A small network was shown many inputs. Here are its activations along a few directions, one row for each input.
In each table, some parts of the input vary, and every possible input appears once, in random order.
Descriptions start from the smaller parts, as in this example, which fits no table here: one of 6 places along a line, together with either a single point or one of 9 places around a ring or (one of 3 separate values, together with one of 5 places around a ring).
Shared parts are said once, and a part with two or three values counts as separate values.
In the rows, 128 means zero.

Other details of the inputs shift rows strongly along three fixed directions, in all tables alike. That doesn't count.

Rows:
R1: [100 140 103 127 133 102 130 241 103  64 143 123]
R2: [140 112 189  99 138 107 182 157 140  98 170 183]
R3: [160 128 131 152 202 125 107 173  63 197  65 153]
R4: [ 68 108 109 140  88 179 115 160 171  69 149  93]
R5: [120 125 165  77 100 105 185  62 140  98 197 158]
R6: [128 151 110 116 147 131 129  64 133 176 126 117]
R7: [188 114 184  99 153  97 177 193  71 161 102 172]
R8: [165  96 194 109 172 102 156 222 104 144  80 162]
R9: [ 71 126 125 169  71 156 101 234 149  78 128 137]
R10: [ 87  86 167  93 100 129 185 163 129  90 163 139]
R11: [ 98 157 136  43 125  78 201  94 148  54 201 119]
R12: [108 104 137 154 139 120 133 187 114 145  93 138]
R13: [110 128 132 123  86 135 122 121 132  96 142 123]
R14: [159 119  87 157 142 136  81 107  97 172  75  78]
R15: [ 74 112 101 137  80 175 111 164 137  93 192 106]
R16: [109 119 137 143  87 130 123 137 127  86 155 127]
R17: [118 147 149 119 109 135 132  71 160  88 161 109]
R18: [105 108 145 117 117 137 121 157 163  92 129 136]
R19: [ 97 134 166  80 123 123 197  73 158 123 210 128]
R20: [170 112 106 171 147 127  68 179  80 169  49 104]
R21: [186 150 139 104 139 102 128  39 105 166  99 106]
R22: [ 77 137  93 143  72 176 128 168 169  89 171 123]
R23: [125 155 103 154 113 141  83  43 158 103 131  97]
R24: [163 112 156 134 131 119 141 213  81 137 117 157]
R25: [ 69 112  69 191  87 177  67 213 151 109  95  96]
R26: [ 97 106 170 131 140 124 177 215 112 130 160 167]
R27: [118 129  88 173 120 183  89 226 117 116 101 130]
R28: [ 99 133  81 148 110 169  85  56 172 104 137  62]
R29: [157 137  90 148 149 127  63  37 157 146  93  92]
R30: [122 107 143 136 152 128 141 120 128 123 117 121]
R31: [155 115  82 168 145 131  77 101  95 170  73  88]
R32: [105 109 184 100 156 126 191 148 120 114 179 164]
R33: [ 90 127 113 117  77 143 112  99 203  89 163  96]
R34: [179 139  88 152 147 139  95 118  82 180  90 113]
R35: [159 133 149  75 133 117 186  72 113 148 153 139]
R36: [111 130 165  89 130 128 202  69 152  90 201 158]
R37: [160 153 184  85 139  86 182  57 137 150 128 132]
R38: [144 159  65 154 120 148  49  48 163 132 119 111]
R39: [108 153  55 159  74 183  47  77 200  80 169  83]
R40: [132 147  60 157 122 151  71  56 156 164  83  57]
R41: [153 151 148  79 196  39 181 138  71 129 114 160]
R42: [129 140  64 175 132 138  71  47 148 162  90  70]
R43: [ 88 119 110 167  78 148  97 232 157  90 150 160]
R44: [139 155 124  96 145 137 154  33 144 135 143 134]
R45: [105 117 127  98  82 138 134  76 163  89 164  96]
R46: [179 115 132 136 162  96 111  94  89 173  73 119]
R47: [138 127 140 113 132  98 133  53 169 137 136 119]
R48: [169 136 133 109 171  98 106  23 141 164  91 121]
R49: [113 114 165 136 131 121 189 212 114 119 152 183]
R50: [ 66  99 112 175  86 166 110 233 151  88 137 104]
R51: [164 142 110 108 141 126 137  64 102 169 114 131]
R52: [ 95 130 119 131  77 145 122 172 178  90 166 147]
R53: [141 183  63  97 159  84 108  48 120 121 111  92]
R54: [134 131 117 119 153 133 122  53 139 146  96  99]
R55: [168 148 195  97 159  66 187  40 124 158 128 148]
R56: [148 165  54 153 170  87  79 140  88 124  86 101]
R57: [119 116  94 183 108 147  57 206 149 127  92 103]
R58: [109 109 179 118 145 129 188 215 103 105 148 198]
R59: [178 111 131 141 164 107 101 167  71 183  37 131]
R60: [107 135 170  85 112 122 214  96 158 104 206 151]
R61: [101 130 169  65 132 140 194  73 156 108 199 131]
R62: [103 140 137 131 104 146 115 123 152  86 133 126]
R63: [127 132 173  67 118 118 181  81 174  92 187 163]
R64: [143 128 138 142 152 147 141 184 104 132 120 149]
R65: [163 115 172  81 167 107 182 138  75 180 127 147]
R66: [150 174  59 145 135 144  89  31 142 178  97 103]
R67: [107 119  56 205  72 176  42 209 123  95 123 116]
R68: [204 148 140 116 164  95 132 120 116 195  82 144]
R69: [152 114  92 158 150 123  84 110  85 178  64 104]
R70: [114 124 119 121  84 144 126 143 135  96 155 139]
R71: [176 147 154 140 177  99 112 101  90 168  63 145]
R72: [106 106 178 117 151 143 171 217 107 116 159 156]
R73: [127 122 137 148 104 134 124 222 144 113 144 151]
R74: [159 151 125 145 140 134  93 115 120 140  80 110]
R75: [129 127 161 103 151 122 175 158 115 163 137 142]
R76: [108 116 109 139  97 149 136 139 123 102 170 138]
R77: [125 154  99 130 150 125 113  41 131 180 129 115]
R78: [107 121 132 112 106 140 117  79 188  84 166 102]
R79: [ 85  99 121 146 111 152 118 218  95 120 150 149]
R80: [113 156 145 114 107 105 140  30 161 119 153 126]
R81: [125 118 155 104 159 111 161  61 132 135 124 128]
R82: [138 132  85 164 126 134  56 139 148 157  66 105]
R83: [142 134 129 126 177 140 122 139  98 171  96 138]
R84: [173 116 207 100 149  84 184 155  77 144 120 156]
R85: [169 140 117 166 176 113 119 180  73 201  58 166]
R86: [142 112 116 144 153 140 106 206  65 178  86 140]
R87: [176 118 171 138 161  89 153 210 101 164 102 186]
R88: [133 126 151 125 116 108 133 115 105 123 127 142]
R89: [189 129 183  88 168 100 170 144 116 151 115 168]
R90: [ 99 149 143 124  83 129 139  81 175  89 176 107]
R91: [123 105 147 144 134 108 115 196 131 138  96 153]
R92: [ 74 108 105 109  64 162 134  91 172  75 183  81]
R93: [111 117  90 156 119 154  92 142 106 139 142 114]
R94: [ 99  98 142 124 101 123 130 147 128  97 140 136]
R95: [ 94 127  65 165  82 170  84 142 125 106 147 124]
Each input here is: one of 5 places around a ring, together with either a single point or (one of 3 separate values, together with one of 6 places around a ring).
- The inputs of R92 and R31 match in every part but the place on the ring of 5. If R33 is changed in the same way as R92 into R31, which row does it become? => R47
- The inputs of R64 and R44 match in every part but the place on the ring of 5. If R15 is changed in the same way as R64 into R44, which row does it become? => R86
- Which other rows does R48 become when the place on the ring of 5 takes its other values? List them by row number. => R8, R18, R29, R78
- A walk changes only the place on the ring of 6. It starts at R73 and steps to R60. List the rest of the walk in order. => R19, R50, R57, R90
- Which other rows does R42 become when the choice among 3 separate values takes its other values? List them by row number. => R30, R31
- A walk changes only the place on the ring of 5. It starts at R11 and steps to R1. List the rest of the walk in order. => R56, R41, R53
- Which other rows does R94 become when the choice among 3 separate values takes its other values? List them by row number. => R48, R91
- A walk changes only the place on the ring of 6. It starts at R84 and steps to R20. List the rest of the walk in order. => R14, R15, R34, R24

Rows:
R96: [ 94 100 153 118 104 131 146 110 146  76 161 135]
R97: [149 145 109 121 108 146  83  30 169 130 133  91]
R98: [177 102 216 102 190  71 182 128  77 163 100 165]
R99: [ 59 125  81 154  99 175 100 210 128  87 143 115]
R100: [119 137  69 131  85 160  85  64 151  90 144  73]
R101: [121 130 156 108 124 105 171 145  94 134 151 146]
R102: [145 145 117 117 101 127 100  35 172 146 132  96]
R103: [126 116 167  92 102 136 148 110 157  98 156 139]
R104: [108 131 128 159 129 158 122 189 145 130 123 131]
R105: [ 91 124 151 125  78 144 163 132 171  91 176 149]
R106: [143 109 159 111 172 106 171 189  89 147  93 140]
R107: [151 165 100 106 173 116 124  23 112 181 115  92]
R108: [136 119 120 148 136 143 113 193 100 132 136 154]
R109: [170 175  79 176 168  87  52 191 105 131  51 126]
R110: [162 151 105 109 172 108 127  22 125 173 102  80]
R111: [125 121  75 193 154 145  43 161 115 160  52  89]
R112: [ 70 128  98 131  63 157 128 128 172  79 215 129]
R113: [129 112 149 106 112 128 153 150 122  93 155 119]
R114: [180 158 111 113 163  93 128  32  81 198  87 117]
R115: [155 108 147 132 132 105 143 212  87 144  99 132]
R116: [105 107 126 146  77 153  99 202 153 102 124 132]
R117: [159 153 109 135 130 144 109  17 151 146 124 115]
R118: [150 125 189 114 141 120 175 131 125 133 145 165]
R119: [116 146  92 126 118 153  87  25 185 133 124  88]
R120: [103 123 161 129  90 135 166 139 163 103 176 151]
R121: [148 128 187  81 157  97 198 110  80 134 155 160]
R122: [ 77 124  98 127  75 173 124 122 163  65 207 135]
R123: [155 162  81 167 152  97  64 208 109 114  58 137]
R124: [145 148 111 128 151 132  93  46 156 167 100  96]
R125: [162 101 219  74 207  64 215 113  95 171  97 165]
R126: [ 92 123 137 102 130 137 168 150 147 111 190 147]
R127: [114 109  94 155  86 144 101 210 120 105 114 109]
R128: [139 127 166  89 146 111 182 114  84 126 145 156]
R129: [ 97 127 121 100 129 141 161 123 151 114 179 141]
R130: [ 90 121 129 105  87 133 166 119 152  94 200 154]
R131: [125  96 141 163 131 112 113 203  98 139  79 145]
R132: [144 147  59 206 146 172  43 170 123 175  44 103]
R133: [135  97 154 163 142 106 119 208  91 149  81 148]
- The inputs of R122 and R108 match in every part but one. If R130 is changed in the same way as R122 into R108, which row does it become? => R112
- Describe the family of inputs behind these rows. => one of 2 separate values, together with either a single point or (one of 3 separate values, together with one of 6 places around a ring)
- Which other rows does R96 become when the choice among 3 separate values takes its other values? List them by row number. => R125, R131
- Which other rows does R121 become when the choice among 2 separate values takes its other values? List them by row number. => R128
- Which other rows does R118 become when the choice among 2 separate values takes its other values? List them by row number. => R117
- A walk changes only the place on the ring of 6. It starts at R107 and steps to R110. List the rest of the walk in order. => R111, R124, R104, R126

Rows:
R134: [ 81 143  97 119  96 139 140 160 147  67 194 137]
R135: [ 74 130  51 202  76 187  38 142 168 101 123  81]
R136: [157 123 154 107 145 111 155  87 110 163 129 127]
R137: [ 83 107 159 136  93 131 145 179 149  85 156 158]
R138: [154 110 175 118 143 108 159 218 102 138 120 173]
R139: [133 130  72 136 111 151  90  38 157 145 131  85]
R140: [103 107 105 159 119 151  85 183 139 109 102 107]
R141: [136 134 166  80 169  88 207 119  84 138 160 152]
R142: [112 146 161  83 103 132 181  59 184  95 205 148]
R143: [148 125 199  79 155  81 191 118 142 115 138 157]
R144: [135  96 187 126 158 105 161 218  97 124 101 151]
R145: [162 159 108 111 132 110 111  52 142 147 112 103]
R146: [ 61 127 106 109 105 150 146 162 131  78 193 125]
R147: [111 133 117  89 106 131 143  30 165 111 162  89]
R148: [ 85 115 149 135  95 161 146 174 144  96 175 141]
R149: [171 133 125 135 179 112 108  81 108 205  64 119]
R150: [168 125 100 174 138 133  69 167  87 169  64 126]
R151: [ 96 115 147 148 103 137 130 222 152  93 142 158]
R152: [120 147  93 122 116 167 109  25 166 138 148  99]
R153: [149 139 138 100 127 107 142  54 129 127 126 118]
R154: [159 138  95 181 137 149  67 149  98 168  73 130]
R155: [147 120 129 147 141 125 122 184  92 151  79 121]
R156: [179 148 135 104 188  77 158  98  62 174 106 151]
R157: [148 122 104 172 136 126  70 151 116 133  69 115]
- Describe the family of inputs behind these rows. => one of 4 places along a line, together with either a single point or one of 5 places around a ring
- The inputs of R148 and R142 match in every part but the place on the line of 4. If R135 is changed in the same way as R148 into R142, which row does it become? => R151
- Which other rows agree with R157 in the place on the line of 4? List them by row number. => R137, R150, R153, R154, R156
- Which other rows does R140 become when the place on the ring of 5 takes its other values? List them by row number. => R139, R147, R149, R152
- Which other rows does R134 become when the place on the line of 4 takes its other values? List them by row number. => R141, R146, R156
